These are the activations of a small neural network, seen along a few directions. Each row is one input.
Each table varies a few parts of the input and shows all the possible inputs, shuffled.
Descriptions start from the smaller parts, as in this example, which fits no table here: ring(5) and (point or line(9) or (values(2) and line(6))).
Shared parts are said once, and a part with two or three values counts as separate values.

Rows:
row 1: [-33  13   3  -1  -9  44 -10 -40  -1  54  21 -47  30  -3]
row 2: [ 45  34  -7  26 -57 -14  40 -10  12  10  11  10  35   0]
row 3: [  6  43   9   9 -61 -21  27 -18 -12  -3  -1 -11  56   4]
row 4: [ 43  -8 -23   3  16  57 -12 -23  17  64  35 -12  -9  -7]
row 5: [-71 -20  28 -15  42   9 -16 -32 -20  21 -13 -28  -1   1]
row 6: [  8   5  -6  17  -5  55  -2 -33  24  65  34 -21  12 -14]
row 7: [-29 -47   5 -32  69  11 -36  19  12  25  -8  13 -20  -8]
row 8: [-51   9  28  12 -19   7   1 -26  -7 -14 -20 -49  14  -1]
row 9: [ 24 -11 -23 -18  45  19 -12  26  24  -9   1  23 -46 -12]
row 10: [ 80  24 -21  16 -37 -15  24  -3   7   8  14  19  15   2]
row 11: [ 43 -23 -16 -16  41  36 -21   1  23  46  49   4 -31 -21]
row 12: [ 63   5 -16   1 -15   3  -4  29   6 -10  35  30 -27   0]
row 13: [-27 -18  12 -16   9 -63  15  16 -29 -43 -41  27  16  -3]
row 14: [  9 -15   6 -19  19 -60   4  38   0 -35 -28  45   8   4]
row 15: [-23  22  32   8 -39 -42  34  -9 -33 -20 -29 -24  43  12]
row 16: [-10 -23  -2  -7  21 -30 -15  47  -2 -32 -18  31 -18  19]
row 17: [ 62  18 -26  25 -38  20   5   5   3   9  22  10  -8  16]
row 18: [-39  22  36  20 -42 -10   4  -5 -35 -22 -19 -28  25  14]
row 19: [ 52   8 -13 -15  22 -39  11  38   2 -19  -6  49 -13  -7]
row 20: [-32  11  29  -1  -6 -61  24 -11 -30 -39 -33   3  27  10]
row 21: [ 14 -27 -19 -24  76  28 -27  18  15  41  17  13 -41 -15]
row 22: [-65 -48  10 -21  59  -2 -30  -6 -15  16 -19  -7 -11 -16]
row 23: [ 53  -9 -24  -7  11  21  -6   9  35  -2  35  10 -38 -15]
row 24: [-47 -26   4  -4  10 -33  -5  24 -32 -41 -32  13  -9  13]
row 25: [ 53   8 -28  17 -15  39  -3 -17  31  16  22  -5 -15  -6]
row 26: [-62  -7  20  -5  14  -5   1 -25  -9 -29 -27 -23  -6   7]
row 27: [ 34   0 -22  -2  24  -9  -8  46   0 -17   4  35 -39   8]
row 28: [ 28  32  -6  35 -60  22  15  -4   8   9  20   5  15   7]
row 29: [-60  -4  35   2  10  20 -15 -34 -19  36  -6 -53  20  -7]
row 30: [-57 -37  -1 -16  32 -11  -8   3  -6 -33 -34  -3 -18  -5]
row 31: [-19 -33  -3 -15  42 -12 -24  25  27 -25 -19  16 -26  -3]
row 32: [-22  29   2   9 -40  32   0 -33  11   4   7 -37  27  -4]
row 33: [-52   5  25   7  -7 -27   4  -4 -35 -38 -25  -8   3  24]
row 34: [-12  41   7  21 -62   9   2 -12 -15  -4   9 -21  35  13]
row 35: [ 79   6 -21 -12 -12 -29  27  24   7  -8  24  34  -9  -2]
row 36: [ 16  18 -13  19 -37  49  18 -23  32  18  17 -13   4  -6]
Question: Describe the family of inputs behind these rows.
Answer: line(4) and ring(9)
Question: The inputs of row 28 and row 2 match in every part but the line(4) part. If row 33 is changed in the same way as row 28 into row 2, which row does it become?
Answer: row 20
Question: A walk changes only the ring(9) part. It starts at row 21 and steps to row 7. List the rest of the walk in order.
Answer: row 22, row 5, row 29, row 1, row 6, row 4, row 11
Question: Change only the line(4) part in row 29. List by row number the other rows that result.
Answer: row 8, row 15, row 18
Question: Change only the line(4) part in row 22. List by row number the other rows that result.
Answer: row 13, row 24, row 30

Rows:
row 37: [ 78 -33 -50 -37  53  24 -21  41  39  20  46  48 -55 -23]
row 38: [ 47  34   5   3 -19   7   9 -19 -10  49  29 -16  30  -5]
row 39: [ 17  15  -3  -1 -19  45   3 -32  28  40  33 -32  14 -16]
row 40: [-63  11  15   8   7   6 -32   8 -14 -36 -27 -27 -12  18]
row 41: [-69 -20  17   0  22   5  -4 -32  -7   7 -30 -24  12  -5]
row 42: [-38  -2  16   1  -7 -52  18   5 -22 -23 -38  16  33  10]
row 43: [ 14  25  -8  16 -43  51 -11   5  19   0  37 -21 -13   5]
row 44: [ 50  22 -10  15 -49  -8  28   0  10  15  12  14  34   2]
row 45: [ 46  19 -15  24 -53  12  25  -7  11 -20  16   4  -7   8]
row 46: [-43   1  27   3  20 -34   3 -20 -45  14 -29  -3  28   5]
row 47: [-37   2  12   0  -8 -34  10   5 -20 -58 -33  -9  -5  12]
row 48: [ -2 -75  -6 -31  94 -21 -29  47  10  -8 -17  51 -58 -11]
Question: The inputs of row 47 and row 45 match in every part but one. If row 42 is changed in the same way as row 47 into row 45, which row does it become?
Answer: row 44
Question: Describe the family of inputs behind these rows.
Answer: values(2) and (point or ring(5))

Rows:
row 49: [-32  20  30  14 -27 -32 -15   7 -30 -31 -19 -11  20  17]
row 50: [-22 -32  13 -18  38 -39   8   9 -19   6 -25  24  -4 -15]
row 51: [-18 -33 -17  -9  18  -7  12  -4  33 -67 -34   7 -38 -12]
row 52: [ 29  37  -4   5 -36 -10  22   4  36  10   7  19  27  10]
row 53: [ 37  18 -20 -27  42 -11  -3  15  30   7  15  17 -14 -21]
row 54: [-77  10  19   0   0  20 -23  17 -14  -7  -3 -32  -4  17]
row 55: [ 53   3  -7 -23  38   1  -4  13  10   9  16   0 -42  -2]
row 56: [ 42  48  -2  -3 -15 -13  19  -6  16  -2  17  -2  19 -22]
row 57: [ 25  -6 -11  13  -4  43  -5 -21  -6  31  48 -15 -29   0]
row 58: [-23 -17  18   1  50 -29 -12   5 -27 -17 -29  17 -10   2]
row 59: [-23  20  21  18  -4 -35  15 -16 -41 -17 -28  -7  22  22]
row 60: [ 54  10  -6  19 -35   4  14  -8 -19  -1  39   0 -16  13]
row 61: [-44 -21  -7   4  -7  29  11 -40  34 -42 -25 -33 -16 -12]
row 62: [ 52 -24 -14   1  20  13  -6  15  -6   2  39  21 -46   0]
row 63: [-66   4  25   9   4   3 -31  -8 -12   4 -12 -27  -1   8]
row 64: [-39 -11  16  -5  29 -32 -34  28 -15 -23 -20  14 -20   4]
row 65: [ 55  37   6   0 -18  -5  20  -8  -4   3  18 -20 -13   0]
row 66: [-15   0  -8   9 -36 -10  33 -26  21 -70 -35 -17  -4   3]
row 67: [-44  25  26   8 -31 -14  -5  32 -31 -44  -8 -15  16  21]
row 68: [ 17  29  -4 -10  16  28  -5 -20  28  27  25 -18  10 -32]
row 69: [ 43 -23 -37   1   3  29 -11  24  -5   9  17  44 -30   4]
row 70: [ 30  18   5  -7  12  35  -3 -22   9  33  26 -35 -22 -11]
row 71: [ 41  14 -34  18 -51  17  13   0 -18  10  17  23  -4  20]
row 72: [-15 -47  -2 -33  35 -41   5   5 -13   2 -13  17  15 -11]
row 73: [ -9 -16  13 -12 -22 -41  25 -16 -28  -8 -11  -5  53  -5]
row 74: [  4  18  -6  -2  -4  30  -2 -10  49  40  15   3  19  -1]
row 75: [ 37 -20 -27  12   4  14 -10  43  29  12   2  34  -5  -4]
row 76: [-18   2  21  -1 -17 -43  30 -12 -32   1 -24   0  31   1]
row 77: [ 20  -8 -31  12 -21  59 -16 -13  -4  35  24   6  -8   4]
row 78: [ 39  14 -19  31 -50   6  10  19  16   9   2  13  25   8]
row 79: [-47  -9  15 -14  23 -12 -30  52 -17 -38 -10   8 -19  11]
row 80: [ 15  -5 -21  23 -20  45 -15   6  29  38   9  -3  17  -3]
row 81: [-37 -35   9 -22   8  -5   1 -32 -10  25  -7 -23  41  -9]
row 82: [ 30   0  -8 -13  19   1  -3  27  49   9   7  40   1  -7]
row 83: [-49  -2  25  12  25   5 -11 -31 -23  11 -23 -25  11  10]
row 84: [-47 -17  20  -9  13  -5   9 -28 -15  33 -19 -17  18  -7]
Question: Describe the family of inputs behind these rows.
Answer: values(3) and (point or line(5) or ring(6))
Question: The inputs of row 56 and row 68 match in every part but the values(3) part. If row 73 is changed in the same way as row 56 into row 68, which row does it become?
Answer: row 81
Question: Change only the line(5) part in row 73. List by row number the other rows that result.
Answer: row 49, row 59, row 67, row 76
Question: Change only the values(3) part in row 63. List by row number the other rows that result.
Answer: row 49, row 64
Question: A walk changes only the ring(6) part. It starts at row 52 and steps to row 56. List the rest of the walk in order.
Answer: row 65, row 60, row 71, row 78

Rows:
row 85: [-28 -13   5  -7  26  -2 -20  15   4 -17 -13   0 -13   1]
row 86: [-23 -16  12 -10  27 -13 -12  10 -13 -15 -12   1 -15   3]
row 87: [-10   6   7   9 -25 -12  13 -19 -10   0 -11 -11  24   0]
row 88: [ -6  15  12   1 -21 -17  15 -11  -6   3 -11  -9  33   5]
row 89: [-16  18   9  11 -29  14  -2  -3   5  -6  -2 -18  12   6]
row 90: [-15  16   6   9 -27   2   7 -19 -15  -4  -2 -17  11   4]
row 91: [-18  14   5  16 -25  10   8 -18  -7  -4  -8 -16  10   7]
row 92: [-28 -19   7 -12  26 -18  -6   4 -10 -13 -12   5 -13  -1]
row 93: [-23 -19  11 -13  31 -26  -3  11 -11 -12 -14   9   1  -4]
row 94: [ 88  14 -35  10 -21  13   7  31  20   0  33  37 -23   6]
row 95: [-23 -22   2 -13  31 -28   1  10  -4  -8 -21  12   4  -5]
row 96: [-26 -17  10  -7  28  -8 -15  14  -6 -16 -11   0 -14   2]
row 97: [ 81   6 -36  -3   3  43  10 -11  50  31  40   9 -21 -21]
row 98: [ 61   2 -23   2   4  47 -15   5  15  62  47  11 -10  -7]
row 99: [-16  17   8   6 -27  -5  10 -19 -11  -1  -2 -14  14   4]
Question: Describe the family of inputs behind these rows.
Answer: values(3) or (values(2) and line(6))
Question: What sort of input is row 85?
Answer: values(2) and line(6)
